A small network was trained on made-up records. Each row is its average activation on records with the value named, seen along a few directions.
Values that are neighbours, or in one group, have similar rows; names and order tell nothing.
In the rows, zero is written as 500.
Strong random noise was added to every row along 11 fixed directions; ignore it. To show where, here is one row again and again, with new noise each time:
[609 596 455 566 693 685 726 621 434 522 334 393 619 468 506 478 782 389
 254 672 356 649]
[617 303 550 413 632 730 766 476 505 555 609 299 451 488 498 602 404 576
 637 643 328 643]
[432 337 388 736 463 441 650 415 309 530 413 505 607 529 689 342 447 684
 419 606 527 425]
[609 408 346 716 683 589 617 139 496 566 589 369 349 606 659 488 404 533
 876 426 392 538]
[466 278 719 637 513 535 572 508 466 621 516 352 509 445 447 594 351 634
 592 478 516 475]
[445 422 555 251 390 696 605 540 486 552 408 547 706 484 654 432 326 418
 392 587 370 540]
[538 632 682 236 381 583 509 464 502 485 491 642 620 408 519 587 307 333
 648 384 407 498]
[539 744 428 436 502 434 607 563 701 494 269 391 563 561 758 625 552 567
 349 324 322 418]
[601 639 626 537 681 433 460 358 583 632 324 485 606 657 586 338 700 279
 679 359 490 390]
[466 642 609 623 204 157 160 648 375 382 520 606 408 340 397 632 486 513
 458 619 627 356]
[419 534 545 674 335 525 308 444 473 599 466 596 498 504 579 473 550 429
 509 478 448 443]
[365 388 712 608 398 723 457 594 518 658 578 551 537 495 386 525 580 481
 436 470 476 572]
[386 410 395 592 252 689 458 334 327 499 634 703 494 426 614 476 276 491
 573 554 418 570]


Values of K:
k9: [585 611 592 686 529 466 405 267 535 677 210 327 512 391 753 673 328 391
 716 274 293 336]
k11: [437 342 453 469 729 527 807 652 543 464 514 383 594 577 413 395 520 745
 409 460 685 568]
k2: [492 527 451 531 397 515 638 624 362 525 447 632 593 520 534 421 779 606
 204 669 436 492]
k14: [422 316 567 610 547 444 572 549 366 505 493 401 498 401 361 627 307 708
 460 470 641 513]
k6: [364 234 458 690 589 642 592 504 654 630 477 340 494 578 570 439 469 712
 412 386 502 471]
k3: [408 610 444 401 490 284 372 712 560 476 324 572 596 591 519 344 724 522
 223 503 637 390]
k5: [480 314 406 654 632 510 627 195 526 497 671 455 392 572 537 424 273 602
 795 316 574 485]
k15: [613 460 301 558 527 496 510 381 363 464 547 509 375 528 479 424 628 493
 474 737 477 551]
k13: [481 377 456 572 693 454 592 485 499 521 279 336 642 464 540 402 446 547
 306 425 591 442]
k8: [613 803 500 547 338 387 558 558 457 429 380 649 548 382 644 599 728 533
 438 471 303 350]
k10: [479 722 485 663 609 623 512 467 445 490 427 678 550 403 322 540 704 422
 406 213 505 574]
k12: [583 411 448 609 559 460 581 362 349 532 512 447 418 484 497 500 573 668
 571 558 419 470]
k1: [454 436 255 478 455 447 438 579 808 497 596 282 257 633 704 604 424 744
 472 456 422 451]
k4: [490 249 503 528 460 373 483 377 279 528 349 371 567 360 658 513  69 632
 604 623 585 410]
k7: [596 363 293 501 474 745 494 386 342 492 566 505 418 421 499 411 542 360
 430 889 305 637]
Each value of K is a pair of two hidden parts, and every pair occurs once (5 first parts, 3 second parts).
Q: Changing only the second part turns k9 into k15. k4 has the same second part as k9; what does that change turn k4 into?
A: k12
Q: Changing only the second part turns k3 into k10. k6 has the same second part as k3; what does that change turn k6 into?
A: k13

Values of D:
d10: [311 564 634 388 404 643 337 558 537 577 487 628 601 453 406 480 464 364
 449 359 536 571]
d11: [474 462 633 465 308 483 539 409 294 542 557 760 579 493 514 493 454 608
 664 447 527 428]
d20: [541 681 473 622 620 344 415 395 342 377 436 588 532 424 420 339 514 223
 654 355 734 439]
d1: [411 661 320 297 361 653 296 487 598 433 609 571 442 507 469 645 321 305
 396 491 437 703]
d16: [637 813 565 562 609 415 511 583 549 386 433 616 519 519 355 546 774 328
 493 340 617 516]
d9: [452 413 385 507 657 341 500 463 516 415 544 397 445 561 431 439 447 545
 441 481 641 493]
d5: [483 551 368 548 407 562 428 443 325 535 401 638 582 451 599 376 566 424
 448 588 462 541]
d21: [413 645 545 631 316 520 577 590 384 506 546 788 567 427 493 523 680 583
 485 418 476 503]
d29: [385 587 298 582 322 454 458 668 469 397 420 438 498 473 630 613 496 562
 146 706 424 573]
d22: [439 689 508 940 440 409 601 471 481 553 488 540 437 500 601 579 763 847
 524 238 424 361]
d25: [492 417 485 647 686 451 560 472 340 460 524 588 537 508 355 411 539 494
 462 440 743 579]
d6: [634 386 536 434 634 573 811 496 521 545 465 321 535 548 612 504 493 581
 445 576 367 517]
d4: [453 422 527 511 693 432 590 568 597 500 447 187 497 530 471 516 405 526
 436 546 598 570]
d30: [382 551 372 701 521 540 489 360 375 476 365 692 692 472 519 294 577 419
 422 337 572 442]
d18: [705 475 501 617 607 430 724 474 521 512 498 352 407 597 530 523 790 645
 538 656 373 465]
d14: [454 388 538 500 448 259 371 469 717 579 517 361 308 679 583 582 434 693
 585 363 502 304]
d12: [396 502 429 392 310 407 503 751 588 416 683 650 425 542 478 587 656 824
 303 454 534 474]
d27: [431 307 573 515 376 419 178 421 574 651 403 525 477 572 630 361 400 516
 615 557 482 321]
d3: [402 505 361 438 465 477 562 581 657 443 487 327 445 459 632 628 241 585
 320 435 471 470]
d28: [537 588 381 487 441 474 354 389 442 472 522 659 527 494 626 376 475 324
 632 485 502 469]
d13: [583 567 579 399 514 431 487 493 267 381 510 656 584 321 337 443 495 354
 579 557 514 490]
d2: [497 376 642 550 334 635 443 411 426 659 491 648 527 480 507 511 436 570
 594 474 407 404]
d19: [577 573 415 269 572 517 543 469 567 367 463 573 640 557 613 330 401 349
 562 470 579 521]
d8: [445 378 622 385 532 542 550 622 515 574 433 428 609 559 497 430 384 449
 444 590 587 576]
d17: [427 661 395 647 562 547 594 317 307 460 425 627 650 431 480 439 504 406
 477 313 593 545]
d7: [517 448 415 736 656 460 449 445 439 551 364 341 504 496 457 373 624 458
 343 650 562 473]
d15: [384 385 809 404 315 687 400 648 462 567 603 654 614 422 263 426 556 341
 413 651 540 528]
d23: [603 578 469 536 616 407 345 441 424 445 398 453 505 392 508 554 258 231
 564 520 597 518]
d26: [435 519 535 363 370 584 103 519 731 487 570 394 382 372 472 634 180 258
 576 520 483 549]
d24: [695 589 570 294 431 441 442 480 380 371 434 518 455 316 412 651 376 357
 556 712 407 485]
Each value of D is a pair of two hidden parts, and every pair occurs once (6 first parts, 5 second parts).
Q: Changing only the second part turns d15 into d18. d3 has the same second part as d15; what does that change turn d3 into?
A: d6
Q: Changing only the second part turns d19 into d16. d5 has the same second part as d19; what does that change turn d5 into?
A: d11
Q: Changing only the second part turns d29 into d8. d14 has the same second part as d29; what does that change turn d14 into?
A: d25
Q: Changing only the second part turns d12 into d9. d21 has the same second part as d12; what does that change turn d21 into?
A: d4
